A small network was shown many inputs. Here are its activations along a few directions, one row for each input.
Each table varies a few parts of the input and shows all the possible inputs, shuffled.
Descriptions start from the smaller parts, as in this example, which fits no table here: one of 8 places around a ring, together with either a single point or one of 11 places along a line or (one of 2 separate values, together with one of 6 places along a line).
Shared parts are said once, and a part with two or three values counts as separate values.
In the rows, zero is written as 128.

Other details of the inputs shift rows strongly along two fixed directions, in all tables alike. That doesn't count.

Table:
row 1: [189  86 155  72 175 149  92 107 144  94 101 139 106 135 143 112]
row 2: [142 143 169 158  77 156 130 144 130 107 142 101 111 146 153 170]
row 3: [ 75 154  51  97 169  61 153 126 114 188 123 166 184 102  94  95]
row 4: [ 94 160 110 160  94 118 143 134 109 143 150 116 147 111 125 149]
row 5: [211 106 147 115 155 182 147 140 151  74 103 121  86 137 157 172]
row 6: [173  97 188 126 142 172 112 142 158  74 112 114  90 140 160 164]
row 7: [ 89 136 137 167  93 115 125 135 109 155 150 119 159 147 122 136]
row 8: [186 100 183 126 137 175 102 124 149  76 112 112  76 141 149 149]
row 9: [ 56 191 108 196  36 136 174 183 118 159 175  99 117 101 117 139]
row 10: [163 107 121  84 159 141 117 109 137 106 115 137 115 113 134 105]
row 11: [ 70 131 146 159  94 118 131 151 133 149 151 119 143 141 125 116]
row 12: [ 93 178 127 182  41 141 159 151 116 132 167  95 125 119 138 159]
row 13: [ 92 108 105  77 183  64 123 110 138 165 114 168 189 151 116  82]
row 14: [ 77 193 105 210  28 120 148 133  81 162 172  94 137 110 114 155]
row 15: [188 130 148 151  86 203 139 149 127  90 137  96  65 119 142 149]
row 16: [172 133 112 143 135 145 139 123 111 120 115 125 110 122 123 155]
row 17: [ 87 103 108  81 185  72 108 104 139 165 114 166 164 139 101  57]
row 18: [173 107 165 125 151 148 108 123 132  96 111 124 121 142 149 169]
row 19: [ 67 119  89  79 155  64 111 107 119 189 133 164 183 131  96  39]
row 20: [165  85 140 114 177 119  99  95 121 123 101 144 143 159 127 130]
row 21: [185  84 103  48 242 124 125 108 161 104  75 169 110 117 119  94]
row 22: [ 72 155  89 120 121  92 136 121 126 157 141 138 142 101 105  87]
row 23: [ 97 129 108 104 156 104 139 132 147 130 124 143 142 106 126 113]
row 24: [156 140 160 176  82 153 112 123 103 114 137 101 108 141 138 174]
Description of these inputs: one of 4 places along a line, together with one of 6 places along a line.
Q: Changing only the place on the line of 6 turns row 7 into row 17. The same change can be made to row 18. Which row results?
A: row 8
Q: Change only the place on the line of 4 in row 13. List by row number the other rows that result.
A: row 2, row 5, row 12

Table:
row 25: [102 128 101 112 148  90 116 103 115 153 124 148 153 121 108 100]
row 26: [154 112 164 143  99 167 119 133 129 106 139 108 105 148 146 139]
row 27: [ 88 153  66 112 127  86 151 126 116 169 131 148 148 101 107  86]
row 28: [154 118  90  62 209 109 138 112 152 119  96 165 133 114 120 109]
row 29: [179  91 173 120 157 166 106 125 151  79 106 124  90 141 148 151]
row 30: [140 130 153 149 100 152 131 135 126 109 139 107 121 137 149 163]
row 31: [125 125  84  83 188 107 143 126 138 133 110 155 144  95 117 110]
row 32: [155  88 137  68 196 117 109 115 153 113 100 157 138 144 139 111]
row 33: [ 65 143 107 115 121  87 135 132 128 166 145 139 168 126 118  96]
row 34: [133 114 138 101 144 124 117 124 134 131 124 135 135 141 132 112]
row 35: [114 136 149 156  77 143 119 132 121 128 151 108 118 133 131 121]
row 36: [121 110 124 108 171 107 119 125 140 137 113 149 140 136 120 109]
row 37: [197  92 188 120 138 180 103 125 147  73 111 110  85 146 156 152]
row 38: [142 107 112  86 185  99 120 109 128 141 102 156 157 139 120 112]
row 39: [ 68 160 124 146  80 102 127 140 122 157 155 124 146 123 119 108]
row 40: [155 120 146 143 123 146 128 134 127 112 123 123 122 144 140 159]
row 41: [127 114 137 112 149 123 112 119 134 128 117 135 124 130 122 112]
row 42: [127 150 157 187  64 159 126 141 115 112 149  96 100 129 138 172]
row 43: [133 120 119  91 160 104 117 110 125 140 117 145 153 135 127 115]
row 44: [112 151  79  93 155  99 147 122 129 152 122 148 142 108 105  99]
row 45: [ 84 158 110 174  80 110 134 130  99 165 155 118 144 127 109 121]
row 46: [132 127 131 126 120 123 114 112 119 127 131 127 134 129 129 122]
row 47: [144 111 121 119 146 121 124 115 120 133 118 139 143 142 124 123]
row 48: [104 149 126 149 101 117 123 123 110 144 139 120 131 122 118 131]
row 49: [199 107 140 113 155 168 137 135 149  79 100 127  82 121 154 159]
row 50: [149  98 153 100 163 134 113 120 151 100 111 133 124 134 143 125]
row 51: [ 75 176 122 187  29 125 139 140  93 164 178 100 142 129 122 132]
row 52: [110 135 111 127 142  99 125 119 115 156 125 138 149 129 111 116]
row 53: [ 89 153 143 188  47 146 127 141 110 140 164  98 111 127 121 129]
row 54: [178 116 170 142 113 172 119 133 133  87 127 108 101 146 159 175]
row 55: [ 95 130 100 119 160  85 132 118 124 156 122 147 163 124 113 113]
row 56: [137  97 134 102 170 122 128 128 146 122 110 143 141 142 132 121]
row 57: [118 100 122  86 190 101 115 111 148 127 105 154 143 125 123 102]
row 58: [112 128 129 131 118 120 130 136 125 148 133 130 140 141 120 115]
row 59: [ 76 166 137 211  28 143 139 153 102 157 177  91 119 132 116 130]
row 60: [ 84 161  68 107 137  91 146 134 114 172 135 146 153  90  99  94]
row 61: [130 128  84  82 185 107 136 127 136 136 110 159 140  98 116 109]
row 62: [112 148 147 179  77 146 132 137 117 119 148  99 114 123 134 163]
row 63: [126 131 128 113 133 110 114 113 122 135 125 133 142 127 126 121]
row 64: [125 124 127 134 133 122 136 130 126 131 125 130 145 136 131 142]
row 65: [150 128 106 119 140 147 136 131 125 119 124 129 112 104 124 125]
row 66: [150 117 140 108 150 123 110 115 135 110 114 136 130 131 139 136]
row 67: [109 130 130 138 124 118 125 133 124 148 133 127 132 134 116 113]
row 68: [114 144  84 101 144  98 147 129 125 152 119 146 135 104 115 102]
row 69: [192  96 162 132 162 161 114 124 139  85 104 124 100 145 147 167]
row 70: [204 104 151 124 147 183 144 138 151  67 103 114  75 121 161 172]
row 71: [150 152 126 160  83 172 150 139 124 108 144 101  91 119 130 148]
row 72: [ 72 171 140 202  27 138 148 166 110 155 174  97 128 137 123 143]
row 73: [ 70 152 101 120 121  77 129 119 119 163 140 139 172 114 115 106]
row 74: [143 119 169 174  99 170 131 148 136 101 137  98  97 141 144 161]
row 75: [190  90 176 145 121 186 119 134 137  86 120 109  92 157 149 154]
row 76: [143 145 120 136 120 154 156 138 139 107 132 115 106 114 132 149]
Q: Changing only one part turns row 66 into row 73. The same change can be made to row 36. Which row results?
A: row 74
Q: Changing only one part turns row 28 into row 44. The same change can be made to row 39. Which row results?
A: row 37
Q: What do these inputs look like to the network?
A: one of 4 places along a line, together with either one of 3 separate values or (one of 2 separate values, together with one of 5 places around a ring)
Q: Change only the choice among 2 separate values in row 62. List by row number the other rows that result.
A: row 57
Q: Which other rows agree with row 45 in the place on the line of 4? List them by row number.
A: row 25, row 26, row 27, row 35, row 46, row 47, row 51, row 53, row 59, row 65, row 71, row 75
Q: Change only the place on the ring of 5 in row 54. List by row number the other rows that result.
A: row 40, row 42, row 66, row 69

Table:
row 77: [ 93 163  71 130 134  68 150 126 111 185 120 163 175 138  89 114]
row 78: [168  77  95  73 247 117 112  95 139 115  81 177 149 127  99 106]
row 79: [115 139  96  78 150  86 124 119 124 138 127 149 188 110 141 112]
row 80: [126  50 157 103 189  67  78  42 130 129 101 156 193 202 133  93]
row 81: [ 86 161 130 172  77 114 171 167 126 166 138 111 138 140 117 140]
row 82: [181 116 145 170 156 161 123 130 134  88 108 127  95 135 138 186]
row 83: [175 109 130  59 172 131 105 100 153 105 110 146 114 116 130  72]
row 84: [129 110 156 166 118 172 147 154 138 110 131  98 108 124 123 144]
row 85: [ 60 216 123 180   7 102 151 153 106 159 170 100 144 112 122 140]
row 86: [220  90 165 178 102 217 120 144 122  66 116 107  51 144 152 176]
row 87: [216 132 169 148 107 180 127 117 116  83 107  95  79 147 154 206]
row 88: [103 178 103 202  35 149 148 152  93 164 180 102 109 135  93 106]
row 89: [212  90 190 162 108 227 135 161 153  75 125  78  47 156 150 140]
row 90: [ 61 110  70  90 171  62 142 137 132 190 112 167 166 110  99  45]
row 91: [ 35 146  97 100 136  92 136 130 144 159 148 146 163 107 102  83]
row 92: [107 145 160 207  92 152 154 168 134 119 141  93 101 123 141 172]
row 93: [155 109  86 104 181 107 138 120 118 148 116 165 177 140 122 137]
row 94: [230 102 152 122 145 185 119 111 113  79 111 104 108 141 172 202]
row 95: [ 23 137  66  69 144  53 134 128 142 191 135 177 169 105 105  41]
row 96: [ 51 201  87 182  75  80 137 121  86 178 160 111 146  94 108 146]
row 97: [115 136 140 179  76 151 170 174 116 141 160  99 143 137 143 165]
row 98: [231  77 124  41 231 146 100  73 132  98  81 152  97 134 128  94]
row 99: [155  89 119  39 225 106  98  88 159  97  88 161 149  97 120  94]
row 100: [149 134 162 156  52 172 118 141 127  91 143 100  79 103 155 141]
row 101: [159  81 238 136 125 158  36 137 118 119 125 117 118 181 142 146]
row 102: [118 133 117  90 179  79 109 110 148 113 110 149 144  95 132 123]
row 103: [ 72 191 114 203  25 141 141 129  76 157 179  80 122  96 102 153]
row 104: [ 99 160 104 161  60 125 131 122  81 158 152 112 110 102 120 123]
row 105: [ 57 167 111 139  74 114 158 161 121 156 175 122 168 130 142 135]
row 106: [115 119 117  50 195  84 137 122 165 131  98 171 152 145 129 109]
row 107: [192  96 181 104 133 207 120 136 174  68 127 110  57 152 157 124]
row 108: [ 86 131 123 100 175  94 128 131 162 122 123 149 136 120 136 127]
Q: What do these inputs look like to the network?
A: either one of 2 separate values or (one of 5 places around a ring, together with one of 6 places along a line)
Q: What sort of input is row 87?
A: one of 5 places around a ring, together with one of 6 places along a line
Q: Change only the place on the ring of 5 in row 98. List by row number the other rows that result.
A: row 83, row 88, row 89, row 107
